Each row has a name. Each question is about the rows just above it.

Columns, left to right: K E N T P C F V A
[-37 -37 -34 -37 -34 -28 -27 -37 -23] = <99>
[-26 -35   0   5  46 -42  23   4   9] = <127>
[-14 -15  80 -46  30  78 -40   7 -66] = <45>
[-19 -16  45 -21  37  40 -47 -11   9] = <83>
[ -1 -28  -8  10   7  41   0  -1  -5] = <104>
[-82 -61  38   9  14  17 -35  -9 -60] = <116>
[-31 -48 -33  -5 -14 -33 -27  17 -29] = <141>
[ 5 11  5 45 45 45 24  5 44] = <158>
[-28 -37  -5  -4 -27 -47 -10  28 -16] = <42>
[ -5 -60] is in which column, read top down? | A
Count of [-28] in <99>: | 1
<158> without one entry, shuffled: [45 45  5  5 24  5 11 45]. Gone: | [44]
Times [46] occurs in <158>: | 0
How many times does <141> hold [-27]? | 1
Times [-31] occurs in <141>: | 1
Which entry of <42> is missing from [ 28  -5 -10 -28 -16 -47 -37 -27]? | [-4]

Columns, left to right: B G R L
[16  9 83 15]  <74>
[ 62 -44 -44 -44]  <82>
[  3   1  10 -31]  <36>
[ 18  13  92 -52]  <151>
[12 16 61 61]  <50>
[ 12  15 -45  11]  <161>
[ 17  17 -48 -48]  <29>
Shuffled <74> with one entry gone: [16 15 83], missing | [9]
How many times does <82> hold [-44]? | 3
How many times does <50> hold [61]? | 2
Shuffled <161> with one entry gone: [-45  12  15], missing | [11]
Times [18] occurs in <29>: | 0
Which entry of <161> is missing from [-45  15  11]? | [12]
Which entry of <74> is missing from [ 9 15 83]? | [16]

Columns, left to right: M Z D W X Y H S
[-1 -5  0  2  0 -1 -3  0] -> <152>
[ -1  -5   0   2   0  -1  -3 -20] -> <32>
[ 47 -68  59  87 -26 -59  43 -60] -> <9>
[-1 -1 -4 -2 -2  0 -2 -1] -> <126>
[ 47 -68  59  87  71  60  -4 -30] -> <52>
[ -3   6  -4 -14  -7  -3   4  -2] -> <135>
Which entry of <32> is missing from [-1 -1 -3  0  2  0 -5]? | [-20]
Which entry of <9> is missing from [ 47 -59  87  59 -26 -68  43]? | [-60]
Count of [-1] in <126>: | 3
Which column holds this, read top down? [ 0 60] | Y

Columns, left to right: Zoto vuna dazek Pudub pagol vibi gopi burir zare
[ 10 -60 -13 -79 -20  -2 -21 -40  21] -> <73>
[-3  0 -4 -2 -3 -5 -2 -2 -4] -> <92>
[ 0  0  1  0  0  0  0 -2  0] -> <58>
[ 69  25  28 -36 -74 -15 -12  60 -61] -> <53>
[ -6   0 -20 -75 -26 -10 -33 -48   8] -> <26>
[ -6 -67 -20 -75 -26 -10 -33 -48   8] -> <136>
[ 10 -48 -10 -65  10  -1 -16 -32  18] -> <10>
[-82 -44 -30  31  79 -24   4 -78  67] -> <60>
[-3 -3 -1 -1 -3 -2 -1 -3 -3] -> <28>
[  0 -36 -75 -75 -65  31  -1] is in which column, read top down? | Pudub
[-20  -3   0 -74 -26 -26] is in which column, read top down? | pagol
[79 -3] is in which column, read top down? | pagol
Count of [-3] in <28>: | 5
<53> without one entry, shuffled: [-15  28  69  25 -36 -61 -74  60]. Gone: | [-12]
Count of [-17] in <10>: | 0
Which column holds this, read top down? [-79  -2   0 -36 -75 -75] | Pudub

Columns, left to right: Rofo kes Defin feb dal zigup Fabek
[  5  -1  20 -10  -5  -6 -23]  <3>
[ 26 -87 -14 -15 -25  25 -59]  <69>
[-12 -11  35  46 -21 -44  31]  <80>
[ 10 -17  -1  -7  -8  10 -17]  <184>
[ -3   5  59 -26 -12 -18 -54]  <79>
[  1  -2 -24  11   4   8  22]  <153>
[  4   6 -12 -18   9  17 -11]  <46>
[  8 -15 -35 -18   9  36 -32]  <124>
[-16  28   1  11  12 -18  28]  <65>
<69> without one entry, shuffled: [-59 -15 -14 -25  25 -87]. Gone: | [26]
Shuffled <46> with one entry gone: [  4   9 -18 -12   6  17], missing | [-11]
Which column holds this, read top down? [ -1 -87 -11 -17   5] | kes

Columns, left to right: nufe feka vinab Bota
[ 2  0  7 67]  <143>
[ 1  0 68 67]  <110>
[ 1 38 72 56]  <18>
[ 1 38 72 71]  <123>
[1 1 1 1]  <122>
Which entry of <110> is missing from [ 0 68  1]? | [67]
Which entry of <123> is missing from [ 1 71 72]? | [38]
How many times does <122> hold [1]? | 4
Count of [37] in <18>: | 0
Which column holds [68 72] top down? | vinab

Columns, left to right: lik ginef nuf Sofol
[-16   2  -9 -74] = <27>
[ 11 -56 -56 -56] = <93>
[ 11 -57  20 -47] = <75>
Times [-56] occurs in <93>: | 3
Which column holds [  2 -56] top down? | ginef

Columns, left to right: Nug diluf Pidig lalim bof
[ 36  31 -65  49  40] : <91>
[12 12 12 12 -7] : <130>
[-13  -5 -22  41   4] : <64>
[-13  -5 -22 -12   4] : <16>
[ 29  56   8 -51  -9] : <148>
[ 13  31 -65  49 -34] : <106>
<91> without one entry, shuffled: [36 31 40 49]. Gone: | [-65]
<16> without one entry, shuffled: [  4 -22 -12  -5]. Gone: | [-13]
Shuffled <64> with one entry gone: [-22 -13  -5  41], missing | [4]
Count of [12] in <130>: | 4
[56 31] is in which column, read top down? | diluf
Times [-65] occurs in <91>: | 1

Columns, left to right: ger vuraz sol mibeb Suguk
[  5  -9 -41 -25  26]  <87>
[  5 -58 -68 -38  43]  <4>
[ -8  25  26   1 -11]  <48>
[-3  6 -3  6 -3]  <159>
[ 22  22  21  22 -31]  <11>
[  2 -27 -24 -19  14]  <168>
[ 13 -32 -85 -48  51]  <40>
Shuffled <87> with one entry gone: [ 26   5 -25  -9], missing | [-41]
Count of [-3] in <159>: | 3
Which column holds this, read top down? [-8 -3 22  2 13] | ger
Which column holds this, read top down? [ 25   6  22 -27] | vuraz
Times [22] occurs in <11>: | 3
Which column holds [  6  22 -27 -32] top down? | vuraz
Which entry of <40> is missing from [ 51 -85 -32 -48]? | [13]

Columns, left to right: Kot vinad Vedat zome kabug Merob
[ 24 -69  36  37 -34 -53] : <49>
[-35   6  -4  39   5 -32] : <137>
[ 24 -69 -69  37 -69   7] : <132>
[ 24 -26 -86  55 -12 -25] : <113>
[-17  21  32 -64 -14  71] : <15>
<113> without one entry, shuffled: [-25  55 -12 -86  24]. Gone: | [-26]
Which entry of <113> is missing from [ 24 -26 -86 -25 -12]? | [55]
[-32   7 -25  71] is in which column, read top down? | Merob
Which entry of <15> is missing from [-14  21 -17  71  32]? | [-64]
How many times does <132> hold [-69]? | 3
<113> without one entry, shuffled: [ 55 -25 -26 -86 -12]. Gone: | [24]
Which entry of <49> is missing from [ 24 -53  36 -34 -69]? | [37]

Columns, left to right: Tepi Tazab Nub Mur Sokos Nuge nivit
[ 10   1  15   1  29 -13   4] = <12>
[  1  11  21   1  29 -13   1] = <81>
[ 10   1  21   0  38 -13  38] = <14>
[15 21] is in which column, read top down? | Nub
Count of [1] in <81>: | 3
Count of [10] in <14>: | 1
Which column holds this, read top down? [ 1 11] | Tazab

Columns, left to right: fupi tova vevi nediz
[ -2  19 -16  -6]  <117>
[-2 -1 -3 -1]  <112>
[ -2  12 -16  -6]  <78>
Which entry of <112> is missing from [-3 -1 -1]? | [-2]
<78> without one entry, shuffled: [ 12  -2 -16]. Gone: | [-6]
<112> without one entry, shuffled: [-1 -1 -3]. Gone: | [-2]
Which entry of <78> is missing from [ -6  12 -16]? | [-2]
<117> without one entry, shuffled: [-16  19  -6]. Gone: | [-2]
Which entry of <78> is missing from [-16  12  -6]? | [-2]
Where do [-2 -1 -3 -1] appear? | <112>

Columns, left to right: meba Tufen zerul voze Rosof
[-42 -67 -42  81 -66] -> <13>
[-68  20  12 -29   4] -> <25>
[ 41 -28  17 -39 -20] -> <6>
Count of [-66] in <13>: | 1
Which column holds [-42  12] top down? | zerul
<13> without one entry, shuffled: [-42 -66 -42  81]. Gone: | [-67]

Columns, left to right: der fud vov duten nisa Fen
[ 19  19  31 -22 -90 -35]  <71>
[ 24   0  -4 -28 -64 -41]  <111>
[ 25 -51  25 -55  89  25]  <102>
[-63 -34 -18 -13 -18  18]  <23>
Count of [19] in <71>: | 2
How many times does <23> hold [-63]? | 1
[19 24 25] is in which column, read top down? | der
Times [-4] occurs in <111>: | 1
Which column holds this, read top down? [-90 -64] | nisa
Times [25] occurs in <102>: | 3

Columns, left to right: tek tadon libo fel Dodol sis romo
[ 29   3 -12  20 -64   2  14] = <19>
[ 23   4 -20   3 -59  -9  -3] = <129>
[ 37  11  -1  19 -65  14 -22] = <103>
[ 40  30 -10  19 -59   2 -37] = <144>
[ 29  15 -18 -58 -57 -17 -24] = <165>
[-39  25 -84  53 -15 -12 -45] = <68>
[ 25  29 -10  37 -56   8 -29] = <8>
[ 23  34  12  38 -68  22 -27] = <35>
[-20  21 -67  32 -26 -19 -39] = <160>
[-37  18 -47  16 -39 -15 -36] = <154>
Shuffled <19> with one entry gone: [-12  29  20   2 -64   3], missing | [14]
Which column holds this, read top down? [37 38] | fel
<165> without one entry, shuffled: [-18  15  29 -17 -24 -58]. Gone: | [-57]
Which entry of <154> is missing from [-15 -37  18 -47 -39  16]? | [-36]
<165> without one entry, shuffled: [-17 -24 -58 -57  29  15]. Gone: | [-18]
Shuffled <35> with one entry gone: [ 23 -68  12  38  34 -27], missing | [22]

Columns, left to right: num tav Vafes boko Sotiv
[ 11  74 -19 -29 -18] : <38>
[ -7   4  -8   6 -11] : <44>
[23 24 24 24 24] : <22>
How many times does <22> hold [23]? | 1
Shuffled <44> with one entry gone: [-11  -8   4   6], missing | [-7]
<44> without one entry, shuffled: [  6  -8   4 -11]. Gone: | [-7]
Shuffled <38> with one entry gone: [-19  74 -29  11], missing | [-18]
Times [24] occurs in <22>: | 4
Shuffled <44> with one entry gone: [-11   6   4  -7], missing | [-8]
<38> without one entry, shuffled: [ 11 -18 -29  74]. Gone: | [-19]

Columns, left to right: Mupe sosul fop Zipe fulak Gulot Nupi veka Zoveb gudab
[-31 -14  -2  -3 -31  25 -23  17   3  -2] -> <24>
[ 27  15  16 -79   1  15  30 -24 -18  38] -> <150>
[ 58  -9  14  58   5  27  30  23  30 -25] -> <90>
[ 16  19  11 -45  -2   9  11 -15   5  24] -> <76>
[-5 -1  4  2  0 11 -7 -3  3  4] -> <39>
[ 16  19  11 -45  -2   9   7 -15   5  24] -> <109>
[-8  1 -1 -5 -2  9 -4 -5 -2  4] -> <2>
[-6 -1  1 -3  1  6 -5  0 -2  2] -> <162>
[-24  23 -15  -3 -15  -5   0] is in which column, read top down? | veka
<2> without one entry, shuffled: [-2 -2  9 -5 -5 -8 -1  1  4]. Gone: | [-4]

